Each row below is a small network's average activation on inputs in which a field has the value named, seen along a few directions.
Values that are neighbours, or in one group, have similar rows; names and order tell nothing.
(in the rows, 500 means zero)
Strong random noise was added to every row along 3 fixed directions; ignore it. To show where, here is one row again and again, with new noise each time:
[495 523 500 515 608 457 587 533 564 564 551 291 501 529 182]
[499 563 570 610 382 393 404 475 517 553 505 307 548 496 497]
[653 546 465 565 496 462 379 592 510 598 471 425 454 476 368]
[481 483 605 537 448 368 451 470 597 456 490 382 491 557 577]
[421 424 559 420 705 420 696 502 672 439 556 336 453 615 240]


Field Fuvip:
u12: [580 757 284 573 457 784 385 484 292 693 586 392 662 278 332]
u5: [301 346 618 256 827 483 905 471 756 383 428 392 365 683 357]
u4: [445 752 488 682 439 590 433 511 258 650 435 372 639 380 639]
u11: [311 475 593 493 377 459 587 390 347 438 658 474 629 558 366]
u3: [561 522 323 650 187 577 392 579 252 606 537 518 552 263 364]
u1: [299 438 655 451 549 401 678 433 820 230 381 581 439 653 961]
u6: [350 401 672 433 515 360 633 378 678 431 507 345 507 681 557]
u9: [574 629 474 535 489 558 457 612 335 630 473 595 464 482 516]
u2: [313 409 477 557 291 433 451 244 425 317 522 580 614 474 741]
u8: [323 362 462 473 637 465 533 378 573 418 523 573 661 451 564]
u7: [590 474 482 431 499 610 572 444 425 495 611 624 508 538 545]
u10: [363 650 677 597 191 457 410 404 404 616 635 299 676 413 551]
The values of Fuvip form a 3 by 4 grid.
Q: List every value one step from u4, in the order listed.
A: u12, u1, u9
Q: List every value one step from u6, in the order listed.
A: u5, u10
Q: List every value one step from u3, in the order listed.
A: u11, u2

Field Pozi:
h4: [538 486 419 468 478 618 519 501 359 460 591 646 482 452 430]
h10: [512 627 379 609 445 583 483 437 384 526 402 507 617 446 589]
h7: [562 540 494 609 231 377 201 502 533 545 385 507 523 425 904]
h12: [209 381 658 481 259 442 530 373 487 322 643 462 555 544 656]
h9: [442 601 475 511 391 631 550 358 338 509 599 455 609 453 590]
h5: [598 596 641 530 484 416 389 550 462 585 453 425 435 542 565]
h8: [319 475 433 493 555 466 624 390 572 421 529 458 634 510 441]
h6: [757 335 407 519 460 480 191 580 524 399 404 783 368 416 669]
h1: [391 234 711 355 539 275 469 435 725 355 477 545 471 626 792]
h11: [348 527 733 380 729 478 810 501 691 356 575 396 470 699 471]
h2: [659 639 572 753 144 385 265 492 332 722 417 389 492 482 565]
h3: [456 682 486 645 372 517 393 516 477 647 403 360 609 349 648]
The values of Pozi form a 3 by 4 grid.
Q: Fewest steps between h3 and h9?
A: 2
A value of Pozi combines one of 3 hidden first parts with one of 4 second parts; all combinations occur once.
Q: Changing only the second part turns h2 into h12. h5 has the same second part as h2; what does that change turn h5 into?
A: h4
Q: Changing only the second part turns h7 into h8. h1 has the same second part as h7; what does that change turn h1 into?
A: h6
